These are the activations of a small neural network, seen along a few directions. Each row is one input.
Each table varies a few parts of the input and shows all the possible inputs, shuffled.
A made-up example of a description, with smaller parts first: one of 8 places around a ring, together with either a single point or one of 11 places along a line or (one of 3 separate values, together with one of 4 places along a line).
Shared parts are said once, and a part with two or three values counts as separate values.

Other details of the inputs vary at random and push rows far along two fixed directions, the same in every table; ignore that.
To show where, the next rows are all for the same input, with only those details redrawn:
[ 17  24   1 -29 -25  -7 -29 -34 -16   7 -17  13  31]
[ -8  -5  -8  14 -10  -6  -1   6  -6   3   0  -8  -4]
[-14 -10  -8  21 -10  -4   6  13 -10   5   3 -14 -12]
[ -1   5 -23   7  12 -24 -29  -7  41 -16  -1  12  19]
[-10  -6  -4  16 -14  -2   5   8 -16   8   0 -12  -8]
[-10  -7  -3  15 -17  -1   7   9 -21  10  -1 -15 -10]
[-14 -10 -22  27  12 -18  -9  14  30 -12   6  -3  -3]
[  3   9  -8  -4 -11 -10 -18 -13   1   0  -7   5  15]

A family of inputs:
x1: [  4 -16  21  -5 -13  26   0   6 -37  11 -10 -14  -6]
x2: [ 14   2  -8 -25  14 -16 -24 -18  15  -3 -18  11  16]
x3: [ 11  19  14 -37 -10  -4 -23 -26 -18  10  -7   6  35]
x4: [ 23  21 -24 -10  -6   4 -13 -23  19 -14   4  23  15]
x5: [ -1 -21 -15   1  20 -17  14   8   8  -9  12  -1 -11]
x6: [  3  13   6 -21  16  10 -15  -4   5  -6 -12  -8  20]
x7: [  0  -4 -12  21 -21   2  14   5 -13   3  19   4  -9]
x8: [ -5   0   2   4   1 -15   7   5 -12   4  14 -10   0]
x9: [  9 -16  -6  24  -4   9   2  11   4   0  12   3 -20]
x10: [-24  16  29 -11  11   1  23 -32 -24   5 -12  32 -12]
x11: [ -8  -3 -20  16   7 -18 -16   4  27 -11   2   2   6]
x12: [-10  -6  22   7 -23  21   6  12 -45  16  -1 -21  -2]
x13: [-10  -5 -22  21  14   1   3  14  24 -11   0 -13 -14]
x14: [-10  -1  11  -2  12   6  21  21  14   0   1 -14 -10]
x15: [  3  -7  -2 -10  20 -21  -5   5  40  -7 -14  11   1]
x16: [-12  18   4  11   7  12  -8 -45  -4  -6  -5  46  -1]
x17: [ -4  -7   1  24 -15  14  -3  11  -1   7  11  -2  -1]
x18: [ 10  -2  17 -28   9  -6  -8  -4  19   0 -10  11  12]
x19: [ 17  24  -6 -27  13 -10 -15 -22  12  -9  -1   5  20]
x20: [ -5 -16  20  -4  19  -1   3  24  19  -3 -10  -3  -3]
x21: [ 24  -1 -14  -7 -11   2 -10 -17   5  -6   4  24   5]
x22: [ -2  -4 -14   9  -4   7  27   5 -15  -4  15 -14 -18]
x23: [-13  -2  20   0   8  -6   4  23  12   0  -3  -6   7]
x24: [ 12  27  18 -40 -20 -17 -11 -21  -8  13 -22  15  27]
x25: [  6  10  -1 -21  -9   5  25 -10 -38   9   4 -12  -5]
x26: [  8   7   8   4 -25  38   5  -1 -24  14  -2 -10  -6]
x27: [  3  12  13 -11   1  -2  22   7  -1   3   2  -9  -9]
x28: [ 10  -4  11 -15   9 -15   5   4  13  -2  -1   8  -4]
x29: [ 10 -10  -9  -5  20  -5 -30  -8  37 -17   0  12  14]
x30: [ 12 -12   0  -9 -17   6  15 -10 -37   8   5  -2 -11]
x31: [ -6  -6  -7  31  11  26  -3  25  25 -10   4  -9  -9]
x32: [  7   5 -10  19  -6  16   4   6   6  -4  11  -3 -13]
x33: [  2 -23  -5  25   3  17  -4  16  17  -1   7   1 -14]
x34: [  0 -19  -9  12   2   0   0   7   2   1  -6  -7 -15]
x35: [ 11  -9  -7   9 -14  12  -9  -1  -2   7 -11   7 -10]
x36: [ -2   0 -24  28   2 -11 -21   7  41 -10   3  14   5]
x37: [ -7   2 -10  -2   9   1  10   7  -3   2  -8 -18  -9]
x38: [-14  -2   7   4   0   4  34  25  -6  10  -9 -22 -26]
x39: [ 10  11  -2  -4  -8 -13 -15 -15  -1  -3   9   6  15]
x40: [-10   1  32  -8  -6  24  30  25 -28  15 -11 -26 -14]
x41: [-12  -4   8   1 -19   0  19   9 -45  23  -5 -21 -11]
x42: [ 30  11  17 -27 -22  27 -37 -25 -14   6 -22  20  27]
x43: [ -6  -4 -25  35   7  10   2  18  32  -9   2  -5 -18]
x44: [ -5   1  18 -10 -24  -9  40   8 -40  19   8  -8 -11]
x45: [  5  -9  21 -20   2  13  -6   1 -27  10 -14 -10   6]
x46: [-19 -10   9  13  13 -14  14  28  25  -1  10  -7  -4]
x47: [-28   8  19  -2  12   8  20 -35 -46   9  -7  19 -15]
x48: [-16  15  16  -5   1  12   4 -48 -39   3  -8  30  -5]
x49: [ 21   7   2 -38   6 -23  -2 -19  17  -7  -5  26  16]
x50: [ 18  22  -5 -17  -4   3 -13 -21   0  -7   1   3  12]
x51: [ -5  -3  -7  10  10  13   0   7  15  -8   6 -13  -4]
x52: [  3  11  10 -22 -12   2  37   1 -25   8   1  -7 -10]
x53: [-10  -6   4  13   5  25   6  19  -6  -4   0 -23 -10]
x54: [ 12  22  11 -26  -1 -27 -10 -13  17  -3   1  18  24]
x55: [ -9  -6  -3   1  -7 -12  25   6 -31   8  16 -11  -7]
x56: [  2  12   7 -19  13 -11 -31  -8  13  -7  -7   6  36]
x57: [-14 -13 -13  24  15  -9 -11  15  32 -14  16  -4   3]
x58: [ -7 -25   4   4  17   3   7  16  -1   3   3 -14 -12]
x59: [ -3  -1  -9  24   9   2 -30  12  41 -15   5  12  17]
x60: [-12  -6   0   4  14  11  15  16  -2   2   5 -24 -10]
x61: [  4 -14 -11   2  29 -20  -7   5  28 -13   9   2  -3]
x62: [ 10 -12  -3   5   3  -2  -3  -2   0  -4   7  -1  -8]
x63: [ 16  17  -2 -25 -27  -7  -5 -29 -30   4   5  12  20]
x64: [ -4  -7 -20  40   8 -11  -7  17  38 -14  24   7  -6]
Q: The inputs of x11 and x24 match in every part but one. If x51 is changed in the same way as x11 into x24, which row does it become?
A: x14
Q: Describe the family of inputs behind these rows.
A: one of 4 places along a line, together with either a single point or (one of 3 separate values, together with one of 5 places along a line)
Q: Start at x46 and move only the place on the line of 4, one step at a time. The first step leads to x3. Which rows follow, in order?
A: x57, x17
Q: Which other rows does x1 become when the choice among 3 separate values takes its other values? List them by row number.
A: x12, x53
Q: Which other rows does x42 become when the choice among 3 separate values takes its other values? List them by row number.
A: x31, x59
Q: Which other rows does x43 become when the place on the line of 5 takes its other values? List them by row number.
A: x4, x26, x31, x32

A family of inputs:
x65: [  5   9  -1 -22  40 -15 -21  -6  56 -22  -7  13  22]
x66: [-11  -8  36 -15 -13  15  24  19 -44  25 -13 -27 -10]
x67: [ -7 -18 -25  23  25 -22  13  24  40 -17  20  -4 -15]
x68: [ -4 -14  -6  10  -1  -6  23  27  -3   4  10 -25 -19]
x69: [ 33  21  -7 -21 -16  13 -41 -38   6  -4  -9  27  29]
x70: [ 24  13 -25  -6   9   0 -51 -17  52 -23  -6  22  33]
x71: [-21  -2  28  -4  -7  11  33  -3 -54  21  -5  -7 -20]
x72: [ 30  22   9 -28 -35  16 -45 -25 -16   9 -20   9  38]
x73: [-14   2  20  -6   5   6  25  -2 -22   9  -3  -2 -15]
x74: [-23 -15 -26  32  25 -32  11  16  33 -16  20   2 -14]
x75: [ -6  -7  -6  30 -18  24   9   4 -22   8   8  -4 -21]
x76: [ 24  32   5 -42 -22 -11 -11 -42 -21   5  -7  20  27]
x77: [-20 -21  -8  22  49 -15  13  26  52 -22   9   2 -18]
x78: [  5  -2  10 -11 -22  -5   8  14 -26  16  -2 -21   3]
x79: [-15 -12  -4  37 -18  19   9   4 -32   8   6  -5 -20]
Q: The inputs of x70 and x72 match in every part but one. If x65 is changed in the same way as x70 into x72, which row does it become?
A: x66
Q: Describe the family of inputs behind these rows.
A: one of 3 separate values, together with one of 5 places along a line
Q: Which other rows does x79 become when the choice among 3 separate values takes its other values? List them by row number.
A: x71, x74
Q: Which other rows does x67 become when the place on the line of 5 takes its other values? List them by row number.
A: x68, x74, x76, x78

A family of inputs:
x80: [  8  10 -16  -4   7 -16 -20 -13  29 -14   4  17  19]
x81: [-23 -19  -6  36  12   4  19  20   2  -2  11 -11 -25]
x82: [  4   1 -14   1   9 -18 -17  -7  26 -11   3  14  12]
x83: [ -3  -1 -10   9   2  -8  -1   1   6  -3   7   0   0]
x84: [ 12  -2 -11   2  10  -2 -20   4  33 -12   1   4   9]
x85: [ -5  11   8 -26  34 -24  -2 -13  29 -13  -7  18  12]
x86: [-16 -22  -9  36  11   9  20  21   6  -4  13  -8 -31]
x87: [ -4   5  27 -29  -8  -7  34  -3 -43  18  -6 -12  -9]
x88: [  2   5 -18   5   9 -15 -13  -5  30 -13   5  12  10]
x89: [  8  12  31 -49  -5  -2   9  -8 -25  14 -18  -7  14]
x90: [ 15  11  13 -21 -25  15 -11 -10 -26  13 -10  -3  16]
x91: [ -4 -13 -12  20  10   5   1  24  21  -8   6 -13  -9]
x92: [ 20  12   6 -21 -30  11  -1 -23 -36  14  -5   6   5]
x93: [  7  -1  -8  -3  10  -9 -26   2  32 -10  -4   7  17]
x94: [ 14  11  10 -20 -17   9 -15 -11 -17  10 -11  -3  16]
x95: [-21 -20  -8  37  10  11  24  23   0  -3  12 -13 -31]
x96: [ -2   8 -12   5  16  -8 -18 -12  34 -15  -1  20  12]
x97: [ 24  24   0 -31 -21   1 -18 -34 -16   3  -9  16  24]
x98: [-12 -10  15  11 -18  16  20   4 -45  18  -2 -10 -21]
x99: [-10  -6  16  11 -21  22  24   4 -48  18   1 -13 -21]
x100: [-13 -18  -4  30   4   7  13  35   8   0   7 -22 -20]
Q: Describe the family of inputs behind these rows.
A: one of 3 separate values, together with either a single point or one of 6 places along a line
Q: The inputs of x92 and x86 match in every part but the choice among 3 separate values. If x97 is changed in the same way as x92 into x86, which row does it become?
A: x95

A family of inputs:
x101: [-22  -4   3  19  -3   0  44   3 -32   8  13  -2 -34]
x102: [ -3 -14   0  24 -25   8  15  17 -27  13   8 -12 -20]
x103: [ 14  22  28 -44 -22  -5   0 -18 -33  18 -18   0  19]
x104: [  5  12   4 -26  23 -20 -27 -20  28 -12 -15  18  26]
x105: [ -1 -14 -16  16  24 -10   4  22  41 -15  14  -6 -11]
x106: [-11 -10  17   1  -7  13  20   9 -28  13   0  -9 -12]
x107: [-11  -3 -20  29  15 -10  -4  23  38 -16  15  -7  -2]
x108: [-16 -13  -7  13  31 -26   6  25  41 -11   6  -9  -6]
x109: [-18 -20  14  11  -2  14  27  19 -33  12   2 -18 -22]
x110: [ -6 -13  -6  23  24   2   9  22  32 -13  10  -2 -17]
x111: [  3   9   9  -4 -29  15   5  -2 -38  17   1 -17   1]
x112: [ 16  11  -8  -8  -6  -4 -38 -29  18  -7  -6  28  24]
x113: [-10 -10   7  18 -15  24  26  19 -28  13  -2 -17 -26]
x114: [ -5 -14 -26  21  21 -10  -1  20  38 -16   7  -7  -8]
x115: [  0 -12  11   8 -14  14  32  24 -27  13   8 -23 -26]
x116: [ -8 -14 -21  22  15  -6   5  23  33 -11   8 -10 -11]
x117: [ 25  16   0 -30   9   1 -30 -29  17 -11 -10  21  25]
x118: [ -5  -9 -18  19  10  -5   7  23  30 -10   7  -7 -10]
x119: [ 17  14  -5 -34  11 -20 -30 -23  26 -14  -7  20  38]
x120: [  8  20  -6  -8   2   1 -32 -22  20  -9  -5  15  26]
x121: [ 10  17   3 -26  12 -11 -27 -22  30 -14  -9  28  32]
x122: [-10  -9  -3   1  24 -22   3  16  23  -8   0  -9  -1]
x123: [ 15  13  -9 -18   6   2 -28 -23  19 -10 -14  17  21]
x124: [-17 -11   2  27  -7  20  15  17 -27   8   6 -22 -21]
x125: [  8  25  13 -34 -22   1  10 -47 -56  14  -8  18   6]
x126: [ -6 -15 -12  22  30  -2   2  18  43 -17  12   0 -14]
x127: [-14   2   7   4 -11   3  36 -13 -44  13   7   0 -24]
x128: [ 17  18 -10 -20   7  -1 -33 -27  32 -12 -13  24  27]
x129: [ 18  15  15 -16 -39  17 -15 -28 -41  18 -13  15  13]
x130: [ -9 -20 -17  34  11  -2 -10  10  20 -10   9   5 -11]
x131: [ -7   2  28 -17 -10   7  14  -3 -36  20 -12  -9  -5]
x132: [ 13  17   7 -19 -27  10 -10 -17 -37  12  -7  -8  16]
x133: [-13 -14  -8  16  19 -14  12  27  29 -11  12  -5  -6]
x134: [-12 -15  -8  11  19 -14   8  21  26  -9  11  -6  -4]
x135: [ -4 -17  -1  22 -23   9  14  14 -28  15   9 -14 -20]
x136: [ 22   9   6 -20 -37   7 -15 -25 -43  16  -9   5  14]
x137: [  3  15  29 -29 -11   2   2 -14 -28  15 -18   3   9]
x138: [  9  24  -7  -7   5  -2 -35 -20  31 -15  -5  20  30]
x139: [  5 -11   7  -1 -10  12  21  13 -29  10   5 -21 -18]
Q: The inputs of x108 and x103 match in every part but one. If x134 is changed in the same way as x108 into x103, which row does it become?
A: x133
Q: Describe the family of inputs behind these rows.
A: one of 3 separate values, together with either a single point or (one of 2 separate values, together with one of 6 places along a line)
Q: Which other rows does x131 become when the place on the line of 6 takes its other values? List them by row number.
A: x106, x112, x120, x126, x128
Q: Which other rows does x115 become when the choice among 2 separate values takes its other values? List them by row number.
A: x110
Q: Which other rows does x105 become when the choice among 3 separate values takes its other values? List them by row number.
A: x115, x139
Q: Which other rows does x113 become when the place on the line of 6 takes its other values? List them by row number.
A: x110, x121, x129, x137, x138
